These are the activations of a small neural network, seen along a few directions. Each row is one input.
In each table, some parts of the input vary, and every possible input appears once, in random order.
A made-up example of a description, with smaller parts first: values(2) and (point or line(11) or (line(6) and ring(8))).
Shared parts are said once, and a part with two or three values counts as separate values.
In the rows, zero is written as 128.

Table:
x1: [167  80 177 161 182 164 128 127 155 153 108]
x2: [134  92 147 156 157 159 146 130 189 113  84]
x3: [115 156 108  91  65  93 133 134  89  94 140]
x4: [102 150 153 121 122 132 101  84 104 123 160]
x5: [141 141 135 147 181 106 136 165 146 153 118]
x6: [ 95 149 128 118 109 135 105  84 118  99 142]
x7: [132 139 109 145 167 108 142 164 159 129 102]
x8: [152 149 156 139 181 159 161 120  98 161 127]
x9: [117 158 109 136 132 160 187 128 144 133 103]
x10: [139 166 106 110 107 115 203 174 109 112 105]
x11: [117 157 124  91  88  87 123 129  80  80 141]
x12: [ 97 129  91 118  79 156 113  92 112 133 149]
x13: [177 157 154 110 158 115 176 165  58 141 129]
x14: [ 93 148 112 118  87 141 114  89 127 113 142]
x15: [166 129 141 148 195 112 124 159 121 170 126]
x16: [109 129 111 124 126  87  70 123 143 111 139]
x17: [127 136 157 122 135 137  91  77  79 142 171]
x18: [117 129 137 127 139  84  66 122 130 134 157]
x19: [107 128  95 125 103  92  80 128 153 125 140]
x20: [136  72 110 156 126 178 154 139 184 146  92]
x21: [109  82 134 135  93 147  82  93 185 108 130]
x22: [118 159 126 135 154 155 178 124 136 119 102]
x23: [125 158 150  93 101  84 119 129  64 104 159]
x24: [119 137  88  91  57 108 132 137  73 114 147]
x25: [132  91 131 156 134 163 156 134 198 127  86]
x26: [141  93 173 158 169 158 140 132 178 136 100]
x27: [142 116 142 128 153  89  56 115 105 152 168]
x28: [134 120  74 146 136 126 150 172 154 162 109]
x29: [141 167 123 108 130 110 193 170  99  98 104]
x30: [151 170 149 109 144 108 187 170  85 122 121]
x31: [111 109  76 124  96 106  80 131 139 145 147]
x32: [130 138  93 146 144 112 152 168 168 143 103]
x33: [151 144 154  93 115  90 109 121  38 122 170]
x34: [118  82 176 138 126 139  67  89 164 117 146]
x35: [113  62 114 135  85 161  80  97 171 128 136]
x36: [110  83 150 135 115 141  72  88 176  94 128]
x37: [127 162 152 137 168 153 172 125 123 143 118]
x38: [142  68 179 140 139 144  57  82 140 134 155]
x39: [143 148  87 110  99 130 201 178  93 132 110]
x40: [121 139  89 137 123 175 186 133 129 152 108]
- What is each input in this table made of? => values(2) and line(4) and line(5)
- The inputs of x3 and x23 match in every part but the line(5) part. If x19 is changed in the same way as x3 into x23, which row does it become? => x18
- The inputs of x6 and x17 match in every part but the line(5) part. If x16 is changed in the same way as x6 into x17, which row does it become? => x27
- Which other rows does x6 become when the values(2) part takes its other values? List them by row number. => x22

Table:
x41: [149 166 147 112 154  92 141 151  71 135 144]
x42: [155 164 146 122 166 121 174 154  78 144 126]
x43: [151 157 119 127 151 129 202 174 110 134  98]
x44: [107 168  80  87  58  94 137 137  77 105 148]
x45: [140  91 168 154 168 150  91 101 156 149 134]
x46: [114  89 107 161 128 172 144 130 213 135  90]
x47: [134  84 142 158 151 158 121 124 188 140 106]
x48: [ 86  92  99 119  62 126  51  83 154 105 154]
x49: [133 162  82 130 129 143 224 180 137 129  80]
x50: [126 172 131  95 105 100 141 130  63 112 150]
x51: [133  92 166 144 157 121  56  97 149 137 149]
x52: [108  97 149 127 108 131  55  75 140 113 157]
- What is each input in this table made of? => values(2) and line(6)
- The inputs of x51 and x47 match in every part but the line(6) part. If x41 is changed in the same way as x51 into x47, which row does it become? => x43
- Which other rows does x50 become when the values(2) part takes its other values? List them by row number. => x52
